A small network was shown many inputs. Here are its activations along a few directions, one row for each input.
Each table varies a few parts of the input and shows all the possible inputs, shuffled.
Descriptions start from the smaller parts, as in this example, which fits no table here: one of 4 places along a line, together with either a single point or (one of 2 separate values, together with one of 5 places around a ring) or one of 11 places along a line.
Shared parts are said once, and a part with two or three values counts as separate values.
(in the rows, 128 means zero)

Other details of the inputs shift rows strongly along two fixed directions, in all tables alike. That doesn't count.

A family of inputs:
x1: [130 126 138 131 129 138 133 115 133 125 136]
x2: [124 122 139 125 125 125 128 120 134 124 136]
x3: [121 127 134 116 135 130 132 131 131 126 133]
x4: [116 129 138 132 131 131 133 128 136 132 126]
x5: [121 128 135 123 135 136 127 134 131 127 139]
x6: [129 128 128 122 137 131 131 115 140 132 135]
x7: [144 138 102 139 111 111 124 139 117 123 117]
x8: [120 123 130 122 137 125 128 121 134 127 133]
x9: [120 119 136 125 126 127 130 120 133 123 133]
x10: [122 125 135 116 136 130 135 131 130 128 132]
x11: [125 135 131 123 130 131 134 115 140 130 134]
x12: [143 134 103 148 114 118 128 146 118 124 113]
x13: [120 121 140 129 129 135 128 125 132 120 126]
x14: [143 137 102 145 112 119 121 145 115 124 113]
x15: [143 138 101 138 111 113 124 139 114 125 112]
x16: [120 132 137 124 129 123 128 122 137 127 135]
x17: [157 130 100 145 110 117 136 133 121 120 124]
x18: [144 137 103 147 112 117 122 144 119 122 118]
x19: [120 132 138 130 130 129 125 126 137 128 136]
x20: [147 123 104 145 110 112 136 140 118 119 115]
x21: [118 124 132 128 141 132 126 126 130 126 131]
x22: [129 131 133 124 135 141 133 127 134 133 142]
x23: [120 122 133 123 139 125 135 122 132 133 127]
x24: [151 134 103 136 119 114 137 150 114 126 117]
x25: [125 130 138 124 134 134 126 133 133 129 141]
x26: [129 129 131 129 139 137 129 118 135 131 138]
x27: [126 130 136 117 134 128 129 130 135 128 138]
x28: [120 125 133 128 140 131 124 125 132 126 134]
x29: [117 130 137 125 131 124 137 123 134 131 125]
x30: [150 134 101 135 118 114 129 149 117 121 123]
x31: [121 127 138 125 136 136 135 135 128 133 133]
x32: [151 133 100 141 119 109 124 139 120 124 123]
x33: [127 141 143  69  80 165  37  88  57 193  75]
x34: [122 119 144 132 130 134 134 125 133 126 123]
x35: [118 123 130 121 138 126 130 122 132 127 131]
x36: [124 134 133 130 130 136 132 119 137 131 137]
x37: [116 127 135 123 131 125 134 123 134 128 127]
x38: [121 125 136 123 136 136 132 135 129 129 135]
x39: [119 121 131 122 138 126 133 122 131 129 129]
x40: [122 122 140 130 129 133 126 124 133 119 130]
x41: [121 118 142 130 129 134 131 125 132 123 124]
x42: [124 127 135 129 139 129 123 124 134 128 138]
x43: [125 125 143 130 129 130 125 123 133 121 134]
x44: [148 129 100 147 124 117 127 144 114 123 116]
x45: [120 117 140 126 127 127 138 121 132 129 124]
x46: [120 127 135 123 136 136 130 135 129 127 136]
x47: [120 124 136 130 141 131 131 126 130 132 128]
x48: [131 131 131 117 135 136 134 125 139 132 138]
Description of these inputs: one of 2 separate values, together with one of 4 places along a line, together with either a single point or one of 5 places along a line.
Changing only the choice among 2 separate values turns x39 into x44. The same change can be made to x6. Which row results? -> x26
Changing only the choice among 2 separate values turns x13 into x33. The same change can be made to x28. Which row results? -> x8
Which other rows does x25 become when the place on the line of 5 takes its other values? List them by row number. -> x5, x31, x38, x46
Which other rows does x22 become when the place on the line of 4 takes its other values? List them by row number. -> x1, x26, x36

A family of inputs:
x49: [118 123 142 127 126 133 133 130 130 124 131]
x50: [118 123 135 131 135 131 127 124 135 122 127]
x51: [119 123 140 127 129 128 130 127 135 121 125]
x52: [115 127 131 126 133 125 130 122 133 125 129]
x53: [119 130 133 119 137 130 130 139 133 130 137]
x54: [154 132 101 146 115 118 134 142 115 127 114]
x55: [123 126 136 119 139 133 134 135 129 127 132]
x56: [118 125 136 123 128 122 133 126 133 126 128]
x57: [118 121 132 127 137 127 131 124 132 127 129]
x58: [150 134 103 144 116 113 128 137 118 129 117]
x59: [119 120 138 124 131 125 133 127 132 126 127]
x60: [124 128 138 132 133 132 129 122 138 127 130]
x61: [148 139 101 144 114 112 129 138 120 125 117]
x62: [125 128 133 126 127 136 131 119 139 125 135]
x63: [127 127 133 126 131 133 129 119 140 123 135]
x64: [153 135 106 149 115 118 125 144 117 124 124]
x65: [119 123 137 130 134 132 126 127 130 125 136]
x66: [127 123 132 123 134 130 134 119 135 129 135]
x67: [121 122 141 127 129 129 129 131 131 124 134]
x68: [119 119 133 127 136 129 132 124 131 128 128]
x69: [123 131 130 121 130 126 132 117 138 126 136]
x70: [149 128 106 137 110 119 129 144 109 127 108]
x71: [124 135 130 124 140 132 130 137 135 133 140]
x72: [126 125 131 123 134 127 132 119 136 129 136]
x73: [147 128 100 142 116 119 128 142 110 126 110]
x74: [143 135 106 135 109 112 124 139 113 125 111]
x75: [118 144 158  65  85 174  38  87  64 195  76]
x76: [124 125 135 128 135 128 132 122 135 131 131]
x77: [126 127 134 126 127 137 132 122 134 126 140]
x78: [128 127 134 126 133 130 126 120 137 123 139]
x79: [127 124 132 122 133 133 137 120 135 128 133]
x80: [129 131 132 118 141 135 133 129 132 128 139]
x81: [153 136 102 154 111 119 132 146 117 121 122]
x82: [120 119 138 124 131 127 135 127 131 127 127]
x83: [116 125 132 127 134 125 131 123 133 127 129]
x84: [118 131 130 120 141 134 126 135 132 133 137]
x85: [128 127 135 126 130 133 128 122 134 125 143]
x86: [116 125 135 131 131 134 130 125 134 123 128]
x87: [121 130 134 128 132 126 132 121 136 131 132]
x88: [117 122 132 127 135 125 131 123 132 127 129]
x89: [121 122 141 127 131 126 127 128 133 121 130]
x90: [120 123 136 130 136 129 124 125 132 122 132]
x91: [155 138  96 138 110 112 124 135 116 127 119]
x92: [145 143 107 123 122 127 117 141 115 137 128]
x93: [148 137 110 134 127 126 127 144 115 131 122]
x94: [122 127 132 121 142 135 130 132 128 129 133]
x95: [125 124 135 129 135 130 134 123 134 131 131]
x96: [117 124 136 131 131 135 131 128 130 124 133]
x97: [145 130 108 135 110 113 123 140 111 128 110]
x98: [122 129 137 132 129 135 132 123 137 127 130]
x99: [126 127 139 132 135 130 126 123 136 126 134]
x100: [126 127 131 122 132 126 132 117 137 129 137]
What is each input in this table made of? -> one of 4 places along a line, together with either one of 2 separate values or one of 5 places around a ring or one of 6 places along a line
Changing only the place on the line of 4 turns x65 into x64. The same change can be made to x84. Which row results? -> x71
Changing only the place on the line of 4 turns x66 into x82. The same change can be made to x69. Which row results? -> x74
A walk changes only the place on the ring of 5. It starts at x60 and steps to x99. List the rest of the walk in order. -> x64, x81, x98
A walk changes only the place on the line of 6. It starts at x73 and steps to x68. List the rest of the walk in order. -> x57, x88, x83, x52

A family of inputs:
x101: [137 139 124 130 102 151  62 153  53 166  72]
x102: [204 170  61  94 117 156  85 154  67 173 124]
x103: [ 64 106 201  79 209 165 167 159 147 144 167]
x104: [ 81  72 192 145 125 141 180  92 168  97 123]
x105: [179 141 127 119  54 156  78  54 103 178  85]
x106: [200 150  42 220 134  93 176 182 153  78 170]
x107: [133 137 152 117 101 134  98  77 136 133 146]
x108: [ 68  99 206  87 109 160  82  86 109 144 101]
x109: [118 118 108 120 176  73 188  92 210 116 160]
x110: [ 44 113 211  83 183 153 150 148 162 127 160]
x111: [192 146  51 227 122  77 173 167 151  60 164]
x112: [204 175  33 145  94 111 115 183 107 127 130]
x113: [109 135 155 104  94 156  38 119  59 153  62]
x114: [ 59  90 130 121 171  66 202 126 168  97 128]
What is each input in this table made of? -> one of 2 separate values, together with either a single point or one of 6 places along a line
Changing only the choice among 2 separate values turns x111 into x113. The same change can be made to x107. Which row results? -> x108
Which other rows does x114 become when the choice among 2 separate values takes its other values? List them by row number. -> x109
